These are the activations of a small neural network, seen along a few directions. Each row is one input.
Each table varies a few parts of the input and shows all the possible inputs, shuffled.
Descriptions start from the smaller parts, as in this example, which fits no table here: one of 5 places around a ring, together with either a single point or one of 11 places around a ring or (one of 2 separate values, together with one of 6 places along a line).
Shared parts are said once, and a part with two or three values counts as separate values.

Other details of the inputs shift rows strongly along two fixed directions, in all tables alike. That doesn't count.

Rows:
R1: [  -5    3  -70  -56 -109   36  -14    8  -21  -19  -55   -3]
R2: [  6  -5  13  13  11  -5  -4 -17   0  13   9   9]
R3: [ 4 -7 15 20 11 -6 -9 -2 -4 13  0  5]
R4: [  4   1  13  15  11 -12  -8 -12   8  11   0  15]
R5: [ -8  25 -48 -45 -76  34 -32  -1 -28 -32 -32   9]
R6: [ 5 -9 13 13 16 -2 -7 -7 -6 18  5  8]
R7: [ -3 -18   2  23   7  -1  17 -11  22  11 -29   1]
R8: [  2  -2  12  15  15  -9 -11  -1   1  15  -4  13]
R9: [  9 -15  13  15  13   2  -1  -3  -7  13   6  11]
R10: [-20  54 -12 -55  42 -19  52  68  13 -40  61 -89]
R11: [  8 -11  12  17  17   5   3 -14  -5   3   2   9]
R12: [ -4  -2  16  17  13  -3 -12   3   6  12  -4  15]
R13: [  6  -4  16  21   7  -9  -6 -13   3   9   4   7]
R14: [  2 -18  11  12  20   3   2 -15  -3   1   3  12]
R15: [ -2 -18   4  19  -3  -9  18 -10  28  16 -18   3]
R16: [  1   2  11  17  20  -6  -7 -12   2   6  -8  12]
R17: [  8  10 -50 -49 -86  33 -22  -7 -35 -26 -15   8]
R18: [-20  37 -12 -61  38 -19  53  81  13 -39  66 -81]
R19: [  4  -3  13  22  15  -3  -5 -13  -3   4  -4   4]
R20: [-2  1 17 17  8 -6 -9 -8 13  7  1 18]
R21: [  5 -18  13   9  11  -3   2 -14   3   5  11  15]
Description of these inputs: one of 3 separate values, together with either a single point or one of 6 places along a line.
The inputs of R1 and R15 match in every part but the choice among 3 separate values. If R3 is changed in the same way as R1 into R15, which row does it become?
Answer: R13
Which other rows agree with R5 in the choice among 3 separate values? List them by row number.
Answer: R7, R10, R11, R14, R16, R19

Rows:
R22: [ -6  13 -21 -38 -12  -4  17  12   1 -26  13 -12]
R23: [ 28 -42  -5  25 -79  24 -56 -58 -29  31 -45  72]
R24: [  8 -22   7  29   7   6 -15 -15 -11   5 -29  20]
R25: [ -5   2 -26 -29  -9  12  23  30   3 -14   1 -24]
R26: [-15  39 -28 -28 -29 -16   8  32  22  -4 -17 -35]
R27: [-22  42 -25 -29 -25 -10   9  25  31 -22 -17 -23]
R28: [ -8  28 -16 -33   0  10   4   6  -4 -27  12 -23]
R29: [ -1  36  -6 -27 -14   6  -5  18  -5 -25  27 -11]
R30: [ -3  20 -14 -16 -15   0  11  19 -11 -18   4 -41]
R31: [  0  -3  27  20  57 -12   1   7  -1  13  14  11]
R32: [-10  30 -16 -29 -15   6 -12   6 -12 -26  18  -7]
R33: [ 12  -6  22  36  45 -22  12  -4   6  11   5 -16]
R34: [  15  -14  -55  -37 -104   29  -40  -35  -48   -3  -47   40]
R35: [  5 -21  23  18  39 -16  21 -10  17  25  10 -11]
R36: [ 22 -10  11  25 -30  14 -45 -36 -25  27 -15  45]
R37: [  2  29 -19 -32  -4  -4   0  18 -21 -11  17 -21]
R38: [-11   4 -18 -24 -14  15  25  31   4 -12   4 -27]
R39: [ -6   2 -25 -39 -16   3   8  27 -10 -18   1  -8]
R40: [  2 -37   2  18 -22   8 -30 -25 -12  16 -23  45]
R41: [ -5  30 -15 -28 -12  -3  -8  18 -17 -10  23 -24]
R42: [ -2  -2  32  38  40 -12  16 -11  15  -3   7  -8]
R43: [ 13 -34   0  30 -34  18 -10 -42 -10  32 -31  32]
R44: [ -4 -11  31  38  43  -8  12   7   8   6   0  -9]
R45: [ 16 -27   6  20 -45  15 -33 -42  -6  10 -22  55]
R46: [ -7   4 -27 -34 -48   9 -11  -4  -8 -24   0   4]
R47: [ -4  33 -17 -33  -1   2   2  11 -12 -27  17 -11]
R48: [  7 -23   8  25  11   6  11 -29  14  11  -9  22]
R49: [ -4  26  -6 -26 -10  10  -9  36 -11 -17  20 -12]
R50: [  5  -2  25  22  50 -13   5 -11   4  22  14 -10]
R51: [ -3 -13  26  31  34  -4  31 -10  28  11  12  -2]
R52: [-3 -8 27 21 57 -3  3  2  6 13  8 -1]
R53: [ -3   6 -10 -29 -21   3   4  38   2 -17  16 -14]
R54: [  1 -18  27  23  33 -28  10  -3  14  22  24  -4]
R55: [ 10 -19  17  27  37 -14  27  -4  19  26  10  -9]
R56: [-24  32 -25 -29 -20  -5   5  45  23 -11 -24 -25]
R57: [  7 -34   1  17 -21  17 -18 -53  -3  11 -32  44]
R58: [ -7  -2  31  25  51 -12  -6   9   3  14  21   7]
R59: [ -5 -26  25  18  47  -8  19   3  19  16   5  -3]
R60: [  5  -3  25  35  47 -16  14 -11  16  -6   6  -6]
Describe the family of inputs behind these rows.
Answer: one of 3 separate values, together with either a single point or (one of 2 separate values, together with one of 6 places along a line)
The inputs of R29 and R49 match in every part but the choice among 3 separate values. If R42 is changed in the same way as R29 into R49, which row does it become?
Answer: R44
Which other rows agree with R36 in the choice among 3 separate values? List them by row number.
Answer: R23, R26, R30, R33, R34, R35, R37, R41, R43, R50, R54, R55
